A small network was shown many inputs. Here are its activations along a few directions, one row for each input.
In each table, some parts of the input vary, and every possible input appears once, in random order.
Descriptions start from the smaller parts, as in this example, which fits no table here: ring(5) and (point or (values(2) and line(4)) or ring(11)).
Shared parts are said once, and a part with two or three values counts as separate values.

Other details of the inputs shift rows strongly along three fixed directions, in all tables alike. That doesn't count.

Table:
R1: [-27  -2 -17 -42  19 -41   0  35  22 -31  18]
R2: [ 28   4  20 -14 -27  26   9   3  17  36 -23]
R3: [-34  60 -20 -75 -53 -13 -22  69  31  20   2]
R4: [ 30  -5  20  18  -3 -20 -10  23  23  49 -22]
R5: [27 37 -7 12 -1  6 -5 -3 33 13 -5]
R6: [  0  25   1  18  14  56  10 -20 -11   7  12]
R7: [ 22  -2  26  -8 -34  28 -16 -15   9  48  -1]
R8: [-44  19  18 -20  45  -5  66 -15 -12 -54  10]
R9: [ 35  32   7  16 -15   1 -14  14  25   7 -29]
R10: [ 35 -54 -31  62   4  78 -18 -85 -34 -10  21]
R11: [ 17 -31 -22  92  70  25  -1 -38 -54 -21  37]
R12: [-35   2  10 -21  19 -51  67  10 -29 -29 -20]
R13: [  2  24  -1  20 -36  14 -19  -9  21  37  -6]
R14: [ 19   8  14   6 -38  -5 -19   0   6  49  -9]
R15: [ 22  22  39  41  15 -18 -11  20  25  19 -25]
R16: [-57 -29  36  -2  39 -60  30   5 -34 -15   9]
R17: [-39   7  25 -27  30  -9  54  -3 -24 -64 -11]
R18: [  -3 -116 -119  -75  -48  -11 -102    9  -13  -61   41]
Each input here is: values(3) and ring(6).
- Changing only the values(3) part turns R8 into R5. The same change can be made to R10. Which row results? => R13
- Change only the ring(6) part in R15. List by row number the other rows that result. => R1, R4, R11, R16, R18
- Change only the values(3) part in R17. List by row number the other rows that result. => R9, R15

Table:
R19: [ 18  19   4   5 -13   5 -45  17  51  28  -1]
R20: [ 10 -33  20  35   1   9  20 -40 -33   3 -12]
R21: [ 14   2   7   9 -38   1 -25   3  15  63  -2]
R22: [ 54 -33 -62  -8   6  18 -16 -17 -18 -50   5]
R23: [ 22  35  12 -10 -43  42  -6  -6  26  32 -19]
R24: [-26   9  45   0  58 -29  63   8 -12 -34  -9]
R25: [-37  27 -18 -30   2 -26  12  21  12 -40   0]
R26: [ 26 -30 -27  17 -12   4 -45   3 -13  17  13]
R27: [-39 -17  -6 -38   3  -2   9   4  -4 -15  26]
R28: [  2  19  21 -52 -29 -53  -3  59  35  31 -34]
R29: [-38   9 -21 -35  -9   0  23  -1 -13 -21  13]
R30: [ 22 -24 -63   5   2  31 -34 -14 -26 -32  20]
R31: [ 0 37 48 60 38 19  6 -6  3 43  2]
R32: [  5   2  26  89  41 -20  21 -25 -15   7  -4]
R33: [-34 -21  14 -47  -6   0  19  -6 -10 -32   2]
- Changing only one part turns R23 into R20. The same change can be made to R29. Which row results? => R21
- Describe the family of inputs behind these rows. => values(3) and (point or line(4))
- List by row number the other rows that have the values(3) part in common with R19. => R24, R27, R31, R33
- Change only the values(3) part in R22. List by row number the other rows that result. => R24, R28

Table:
R34: [ 11  -6 -31   4   6  20 -23 -13  10 -10   9]
R35: [ 66 -28 -11  42  17 -11 -43 -19 -17  12   1]
R36: [-104   28   10  -88    8  -57   44   46   -5  -68   -2]
R37: [ 18 -25  20  91  57 -21   2 -26 -24   5   1]
R38: [-18  70  31 -89 -67 -21 -19  71  90  50 -31]
R39: [ -5  -5  21  45  29  16  26 -33 -37   4   4]
R40: [ -82  -20   -6 -111  -30  -64   35   37   -7  -50   -2]
R41: [-121   24   46  -49   19  -74   84   23  -37  -49   -1]
R42: [  3  87  70  94  49  16  60 -15  -4  39 -24]
R43: [  9 -12 -20   5  -1  22 -22  -9   1  -1  25]
R44: [  63   27  -12  -65 -106   46 -105   65   98   85  -16]
R45: [ -1 -81 -56 -55  -2  -3 -10 -21 -39 -89  40]
R46: [ 22 -29 -30  30 -10  16 -24 -35 -13  10  15]
R47: [ -24 -102  -64  -18   15  -11   14  -43  -78 -101   25]
R48: [-34  62  61 -40 -34  -6  15  57  45  69 -36]
R49: [ 21 -19  -4  -9 -12  13  -1 -14   0  18   0]
R50: [-31  91 121 112  64   8  85 -25 -12  44 -15]
R51: [ 46  -8 -58   0 -12  30 -39  -6  16   1  19]
R52: [ 22  12 -23  -3 -10  17  -3  10   7  -4  -9]
R53: [ 65 -14 -32  22  -6  33 -19 -26   3  -4   6]
R54: [ 25  -2  -9  13  -2  30 -22 -15  16   1  -8]
R55: [ 29 -31   4  67  33 -24  -7   3  -8  13 -10]
R56: [ 19 -19 -27   2  -6  26 -28 -12  -5  24  10]
- Describe the family of inputs behind these rows. => values(3) or (line(4) and line(5))
- A walk changes only the line(4) part. It starts at R40 and steps to R47. List the rest of the walk in order. => R41, R46

Table:
R57: [ 5 17  1  9  0 16  8 -4  2  8  0]
R58: [ -2  -4   9  22  10   3   0  -6 -13   6   6]
R59: [-20  -5   4 -10   9  -9  27 -12 -17 -28   7]
R60: [  0   1  -5   6  -6  -2 -12   2   6  10   2]
R61: [-10 -25  -8   4  16  -8   5  -6 -12 -24  11]
R62: [12 10  0  8  5 -2 -4  3  3  3 -2]
R63: [-19  -6 -12 -25  -1  -7  19  -1 -13 -27   5]
R64: [-5  5 18 20  6 -2  5  1  0 13  0]
R65: [19  0 -7  5 -6  3 -9  5  7  8 -8]
R66: [ 2 12  4  5  3 -7  3  7  7  5 -6]
R67: [ -9 -14   0  -1  16 -10   6   4  -8 -19   6]
R68: [  0   3  16   9   9  12   7 -13  -1   7  -9]
R69: [12 -5  2  1 -4 -4 -4  2  5  0 -5]
R70: [ 4  3 10  6 -2 10  3 -9  1 -3 -8]
R71: [ 14  -3   2   7   9   1 -11   5   2   2   4]
R72: [ 5  0 11 13  1  3 -4 -6 -4 23 -3]
R73: [  9  -1 -20 -11 -15  14 -20  -5  10   0   9]
R74: [-25  -3   2   9  19 -18  27  -6 -24 -23   4]
R75: [-27   5   7  14  24 -18  31  -9 -30 -18   4]
R76: [  4   1   5   3  -1  17 -12  -1   6   2  -1]
R77: [ 14   8   1  16  12   2 -10   0   7   9   1]
R78: [  7   7  -5   7  -2  17 -15  -7   9   3  -2]
R79: [  2   7 -11  -8  -8  16  -8   3  10   4   6]
R80: [ -7 -28  -6   8  20  -9  12 -16 -17 -17   5]
R81: [13  7 -6 -1 -9 18  2  0  4  8 -3]
R82: [10 -6  5  0  5 -2 -4  1  5 10 -4]
R83: [ 3  1  8  7 -7 -3 -3 -3 -5  9 -3]
R84: [-44  54  36 -34 -13 -20  24  37  27  13 -19]
R85: [ 7  3  2 14 -6  0  0 -1 -1 13 -6]
R86: [  7   1   8   5 -10  -5  -4   3  14  11  -7]
R87: [-21 -28  -2   0  17 -14  17 -12 -27 -24   7]
R88: [ 8 15 -2  5 -7 11  0 -9  5  8  2]
R89: [ 5  4  3  2 -4 14 -6 -6  5  6  7]
R90: [ 5  6 15  8  9 -9  8  1 -1  0 -5]
R91: [ 18 -10 -12  19   0   5  -5  -8   0   4  -4]
R92: [ 6 10 11 11  2 23 -1  1  6 14  4]
R93: [ 11  -4  -4  -6 -10  13   0  -4   1  -3   2]
R94: [-24 -13   1 -15  15  -7  27 -15 -20 -24  10]
R95: [ -8 -12 -15   0   8 -12   8  -4 -11 -22   5]
R96: [-53  56  44 -24  -8 -34  25  42  23  30 -12]
R97: [ 21  -1  -8   3  -2   1 -10   5   2   3  -4]
R98: [ 12  -3 -12   1 -15   4 -15   4  -4  12  -4]
R99: [ 10  -2 -13  -8  -6  -2 -21   9  14   3   2]
R100: [  9  -5   4   6 -14  -1  -9  -2   4  10  -4]
R101: [ 16 -17 -27   0  -9   4 -28  -2  11   1   7]
R102: [ -15  -37  -53 -103  -44   -7  -31   35    8  -30   15]
R103: [13 -8  2  0  7 -2 -7  0  0  4 -1]
R104: [  9   4  -6  -7 -13  12  -7   1   6   1 -10]
- Describe the family of inputs behind these rows. => ring(6) and (values(3) or line(5))
- Changing only the ring(6) part turns R59 into R89. The same change can be made to R100. Which row results? => R64
- A walk changes only the ring(6) part. It starts at R68 and steps to R70. List the rest of the walk in order. => R104, R84, R78, R76
- Change only the line(5) part in R80. List by row number the other rows that result. => R72, R82, R87, R103
- Change only the values(3) part in R94. List by row number the other rows that result. => R68, R102
- List by row number the other rows that have the ring(6) part in common with R66. => R57, R62, R74, R75, R84, R88, R95
- Change only the values(3) part in R79. List by row number the other rows that result. => R73, R78
